Each row below holds a small network's activations on one input, seen along a few directions.
Each table varies a few parts of the input and shows all the possible inputs, shuffled.
Descriptions start from the smaller parts, as in this example, which fits no table here: one of 4 places along a line, together with either a single point or (one of 2 separate values, together with one of 5 places around a ring) or one of 11 places along a line.
Shared parts are said once, and a part with two or three values counts as separate values.
(in the rows, 128 means zero)

Other details of the inputs vary at random and push rows far along two fixed directions, the same in every table; ignore that.

Table:
R1: [123 125 120 142 157 136 150 133 159 111 142]
R2: [131 135 101 131 137 126 129 134 148 118 149]
R3: [128 113 115 112 140 154 141 154 135 109 131]
R4: [225 107 158  86  78  32 109  57  97 108 104]
R5: [129 137 114 146 147 137 126 127 150 119 150]
R6: [ 85 164 177 118  85  94 100 175 102 184  79]
R7: [ 66 181 178 155 101  86 127 159 106 205  96]
R8: [133 125  91 129 129 137 132 156 138 117 145]
R9: [ 91 165 181 146 100 105  90 147 122 198  87]
R10: [128 122 107 115 139 155 121 149 127 116 145]
R11: [117 137 106 131 132 132 155 125 133 121 150]
R12: [216  91 181  84  91  66 105  26  73 121 109]
R13: [115 137 119 145 141 143 153 115 136 117 157]
R14: [118 122 112 110 130 157 144 129 114 115 146]
R15: [128 103 122 121 147 162 115 134 134 126 132]
R16: [115 120 130 139 146 165 150 113 139 128 144]
R17: [ 54 192 155 191 110  96  71 187  80 183  38]
R18: [130  98 130 114 145 160 129 130 138 115 125]
R19: [121 127 132 135 137 163 143 102 135 125 144]
R20: [115 130 100 134 140 136 163 133 136 121 152]
R21: [132 120 102 121 125 132 146 152 141 106 135]
R22: [135 128  96 122 123 132 126 143 138 113 149]
R23: [227 110 174 107  99  35 110  30 110 109 112]
R24: [118 118 108 111 141 161 152 139 116 120 143]
R25: [131 115 135 135 148 155 137 119 155 118 129]
R26: [130 123  91 130 148 151 154 136 164  90 159]
R27: [125 122 107 129 143 125 151 141 157 109 140]
R28: [130 127  97 138 143 129 135 147 152 121 148]
R29: [235 106 165 113 107  27  98  34 107 122 115]
R30: [129 113  99 116 149 160 128 153 134 116 145]
R31: [138 120 139 130 137 149 129 104 151 112 132]
R32: [133 108 135 113 133 155 121 122 132 111 128]
R33: [130 108 125 120 140 162 112 130 131 120 139]
R34: [124 128  98 121 119 141 153 133 123 115 150]
R35: [135 118 125 140 152 157 124 119 152 127 138]
R36: [111 104 126 120 142 170 142 127 121 123 141]
R37: [ 68 175 159 132  79  83 125 183  92 204  88]
R38: [ 64 189 153 182 104  97  68 167  83 167  49]
Each input here is: one of 2 separate values, together with either a single point or (one of 3 separate values, together with one of 6 places around a ring).
Question: Changing only the choice among 2 separate values turns R1 into R23. The same change can be made to R36. Which row results?
Answer: R12

Table:
R39: [133  84  95 136 181 223 121 102 132  64 138]
R40: [107 148 150 130 116 118 105 159 141 161 118]
R41: [ 55 141  77 143 144 197 155 196 142 121 155]
R42: [171 122 120 126 126  86 119  89 111 127 142]
R43: [ 96 146 152 168 143 151  76 147 118 150  78]
R44: [ 86 145 151 132 113 115 143 155 119 143 104]
R45: [ 92 146 155 138 109 125 139 143 120 157 110]
R46: [108 155 117 141 115  95 123 167 117 139 108]
R47: [140 111  83 144 167 160 167 122 167  65 157]
R48: [108 128 154 111 120 129 123 144 122 172 125]
R49: [166 114 120 105 110  90 131 105  96 107 119]
R50: [144  87  90 108 156 190 154 130 160  81 170]
R51: [102 156 146 154 116 110 129 142 137 155 109]
R52: [169 128 114 129 113  86 117 101 116 115 129]
R53: [ 84 130 101 146 164 187 140 182 170 139 162]
R54: [172 134 117 123 117  95 111  91 117 112 133]
R55: [ 94 157 134 128 106 128 118 154 102 155 120]
R56: [171 118 143 130 133  92 130  68 129 129 132]
R57: [160 117 126 107 119 108 128  90  98 130 138]
R58: [ 96 160 153 150 119 110 121 136 135 152 113]
R59: [113 142 139 127 117 106 116 173 140 150 102]
R60: [ 90 150 158 129 111 132 133 132 121 152 115]
R61: [180  99 143  90 113 101 129 108 117 115 116]
R62: [147  93  97 106 155 193 147 121 155  87 171]
R63: [182 105 136 113 120  93 113  99 137 117 130]
R64: [163 111 155 115 125 106 141  71 110 130 134]
Question: Changing only one part turns R55 into R54. The same change can be made to R39. Which row results?
Answer: R43
Question: What is each input in this table made of?
Answer: one of 2 separate values, together with either a single point or (one of 3 separate values, together with one of 4 places along a line)
Question: Change only the choice among 2 separate values in R51. List by row number the other rows that result.
Answer: R45

Table:
R65: [ 49 168 140 128 105 145 132 191  95 177 100]
R66: [ 52 170 156 166 123 138 119 189 161 192 106]
R67: [121 120  91 113 136 159 180 139 146  97 173]
R68: [144 117  83 144 147 143 167 107 147  87 174]
R69: [ 59 173 124 153 108 123  93 231 120 175  85]
R70: [190 118 189  84  71  38 112  75  95 171 106]
R71: [137 114  84 142 156 164 143  96 126  75 152]
R72: [174 105  69 115 150 123 146 128 165  68 169]
R73: [153  80 116 113 167 183 131 103 143  84 144]
R74: [ 44 182 145 174 126 142 105 185 111 182  89]
R75: [126 107 114 149 167 189 122 119 158  88 141]
R76: [201 134 174 120  96  25 108  50  95 144 101]
R77: [193 110 195  77  81  55  85  61  68 154  89]
R78: [151  95 113 116 160 167 152 119 162  99 165]
Question: What is each input in this table made of?
Answer: one of 2 separate values, together with either a single point or one of 6 places around a ring
Question: Changing only the choice among 2 separate values turns R67 into R65. The same change can be made to R72. Which row results?
Answer: R69
Question: Change only the choice among 2 separate values in R74. List by row number the other rows that result.
Answer: R76
Question: Change only the choice among 2 separate values in R78. List by row number the other rows that result.
Answer: R73

Table:
R79: [118 135 142 118 113 103 115 151 104 143 106]
R80: [114 148 138 113  95  83 136 143 113 158 115]
R81: [197  88 165 101 121  99 122  62 113 114 114]
R82: [114 149 147 142 122 108 113 126 133 157 118]
R83: [102 134 114 137 135 137 115 173 127 142 109]
R84: [111 131 142 130 119 134 125 127 102 148 115]
R85: [118 156 140 141 111  98 125 139 121 138 110]
R86: [115 131 149 135 122 128 111 145 130 135 101]
R87: [ 95 140 139 151 140 134 124 153 151 150 128]
R88: [184  88  64 108 163 139 169  97 149  44 186]
R89: [118 146 146 117 100  99 122 150 129 168 130]
R90: [ 99 137  88 150 149 172 148 155 167  99 150]
R91: [ 74 123  87 129 157 222 144 193 166 123 171]
R92: [115 141 150 135 130 128 104 126 111 147 108]
R93: [116 143 147 142 115 105 123 146 139 141 108]
R94: [111 142 139 137 111 110 138 128 111 154 124]
R95: [126 139 137 125 112 116 101 153 117 156 109]
R96: [124 145 125 135 116  85 120 155 123 154 106]
R97: [176  85  79 121 165 182 142  85 155  42 162]
R98: [113 136 139 140 126 129 103 123 104 147 113]
R99: [214  80  98  82 135 119 162  56 140  64 184]
R100: [172  77  88  93 154 182 156  95 146  63 182]
R101: [ 96 124 102 144 166 197 127 144 155 113 146]
R102: [113 143 152 132 112 110 136 129 129 159 117]
R103: [197 111 133 119 135  91 123  54 120 100 141]
R104: [ 80 119  94 149 170 203 174 171 180 111 168]
R105: [205  99 160  96 117  91 123  48  94 111 114]
R106: [114 128 156 137 134 132 104 134 129 149 108]
R107: [218  90 150  77  96  63 117  49  86 106 112]
R108: [117 144 144 134 117 122 112 137 112 132 100]
R109: [128 154 132 130 106  91 116 154 126 162 118]
R110: [113 147 135 147 119 107 115 125 113 153 123]
R111: [ 96 132 139 131 133 161 132 144 131 146 119]
R112: [115 138 134 138 114 124 111 135 105 132 106]
R113: [115 147 152 132 115 107 141 130 118 155 119]
R114: [ 76 137  62 162 160 198 159 174 160  91 168]
Question: What is each input in this table made of?
Answer: one of 2 separate values, together with either one of 6 places around a ring or (one of 3 separate values, together with one of 4 places along a line)
Question: Changing only the choice among 2 separate values turns R109 into R95. The same change can be made to R93. Which row results?
Answer: R86
Question: Change only the place on the ring of 6 in R91. List by row number the other rows that result.
Answer: R79, R83, R95, R100, R107
Question: Change only the choice among 2 separate values in R108. List by row number the other rows that result.
Answer: R85
Question: Change only the place on the line of 4 in R102. List by row number the other rows that result.
Answer: R94, R104, R113
